Each row below holds a small network's activations on one input, seen along a few directions.
In each table, some parts of the input vary, and every possible input appears once, in random order.
A made-up example of a description, with smaller parts first: one of 8 places around a ring, together with either a single point or one of 9 places along a line or (one of 3 separate values, together with one of 6 places along a line).
Shared parts are said once, and a part with two or three values counts as separate values.
In the rows, zero is written as 128.

Other details of the inputs vary at random and push rows far along three fixed directions, the same in every table; ignore that.

A family of inputs:
r1: [ 91 150 131 109 119 102 120 116  88  85 179 131]
r2: [171 118 126 172 120 150 128 139 140 145 100 113]
r3: [ 78 151 147 109  75  77 145  73 135 112 175 144]
r4: [151 132 150 196 130 102 108 133 108 115 145 142]
r5: [ 90 133 126 136  56 167 144  56 129 136 190  90]
r6: [174 109 111 154 152 146 122 156 147 154  76 123]
r7: [123 135 117  61 173 117 113 158 119 107  94 123]
r8: [128 129 107  82 117 168 126 130 149 132 100  97]
r9: [170 102 107 173 136 164 137 151 157 172  91 129]
r10: [ 98 144 141  90 150  96 110 125 101  88 149 127]
r11: [120 141 152 221  91 109 119  93 103 116 194 135]
r12: [152 119 122 206  99 145 118 115 135 151 144 130]
r13: [175 107 128 148 111 118 140 139 183 162  61 152]
r14: [ 66 147 137 121 106 120 129  89 103 114 194 127]
r15: [124 137 117  61 168 117 112 163 119 103  94 121]
r16: [127 132  88  99 106 176 140 132 146 138 104 101]
r17: [104 144 129 116 112 115 127 116  97  96 171 125]
r18: [161 111 148 163 194  78 118 176 103 118 113 158]
r19: [175 109 117 163 166 119 114 167 132 135  93 144]
r20: [143 114 128 187 102 165 135 111 151 167 132 118]
r21: [ 93 136 136  87 153  99 123 134  97  98 157 139]
r22: [121 138 119  73 161 123 116 155 128 104  95 113]
r23: [121 122 106  77 129 175 146 133 147 148 109 121]
r24: [146 114 148 190 142 102 123 135 108 131 158 152]
r25: [165 129 143 169 182  78 105 177 100 107 102 152]
r26: [151 129 161 155 140  44 122 138 137 119 114 177]
r27: [126 125  88  97 110 174 138 130 151 140 108 101]
r28: [ 99 138 126  85 134 145 131 122 125 130 135 132]
r29: [120 129  92  98 115 175 132 122 152 148 102 102]
r30: [122 131 162 197 126 111 127 108 112 131 175 152]
r31: [127 133 127  60 172 117 115 156 122 102  93 116]
r32: [112 123 115  88 117 169 155 117 136 144 131 115]
r33: [121 124 116  79 125 170 134 128 149 145 102 104]
r34: [119 129 119  89  54 148 161  82 182 158 117 116]
r35: [ 81 132 125 135  60 171 149  63 127 149 193 102]
r36: [153 119 139 193 134 100 116 137 107 118 156 145]
r37: [ 98 137 154 103  91  76 141  94 134 108 149 150]
r38: [174 120 102 179 125 164 124 151 153 161  81 123]
r39: [151 117 139 193 139  99 116 132 108 122 155 147]
r40: [129 134 111  70 156 124 129 161 115 103  98 116]
r41: [146 118 162 191 142 102 117 130 112 130 152 145]
r42: [118 140 153  74 145  49 135 135 132 100 107 154]
r43: [163 106 135 168 132 151 134 136 145 160 105 119]
r44: [119 136 119  72 165 123 117 150 128 108  95 115]
r45: [125 123 123  62 104 122 155 121 171 137  75 126]
r46: [116 140 109  74 161 123 115 157 125 109  96 120]
r47: [163 103 119 177 106 182 149 122 155 178 124 131]
r48: [173 111 106 161 141 155 117 150 153 160  81 127]
r49: [168 121 154 166 185  76 104 172 107 105 105 144]
r50: [108 125 108 102  85 190 144  98 149 160 137  99]
r51: [ 95 140 157 110 127 121 132 106 107 113 172 133]
r52: [116 142 126  96 109 146 127 118 123 113 133 103]
r53: [167 119 109 184  91 177 130 124 150 165 112 114]
r54: [ 91 141 147 112 128 121 130 108 104 117 173 140]
r55: [ 94 132 121 125  90 161 134  91 130 144 165 116]
r56: [ 87 157 135 111 120 102 113 113  89  89 174 131]
r57: [109 138 122  70 172 131 128 154 127 123  99 137]
r58: [119 128 109 103  76 187 138  96 151 143 134  85]
r59: [164 122 143 168 186  76 103 175 105 109 105 151]
r60: [106 138 147  85 179  97 125 149 100 105 128 146]
r61: [170 105 112 171 139 168 142 150 158 174  92 139]
r62: [111 137 157  83 179  96 126 147 103 100 127 139]
r63: [114 130 163 207  69  70 140  76 136 129 178 167]
r64: [118 124 101  92 106 161 141 120 135 129 128  98]
r65: [116 128 138 218  99 107 124  91 103 123 204 143]
r66: [172 109 131 156 146 162 130 150 157 166  84 135]
r67: [100 141 127  90 145  97 115 135  96  86 155 132]
r68: [110 128 112  87 129 135 135 122 119 115 135 111]
Description of these inputs: one of 4 places along a line, together with either one of 2 separate values or (one of 3 separate values, together with one of 5 places along a line).
Question: Changing only the place on the line of 4 turns r25 into r38. The same change can be made to r43. Which row results?
Answer: r20
Question: Changing only the place on the line of 4 turns r66 into r51. The same change can be made to r1. Which row results?
Answer: r17
Question: Which other rows does r52 become when the place on the line of 4 takes its other values? List them by row number.
Answer: r2, r4, r11
Question: Which other rows does r32 become when the choice among 3 separate values takes its other values? List them by row number.
Answer: r60, r62
Question: Which other rows does r13 become when the choice among 2 separate values takes its other values? List them by row number.
Answer: r26
Question: Which other rows does r67 become when the choice among 3 separate values takes its other values? List them by row number.
Answer: r8, r12
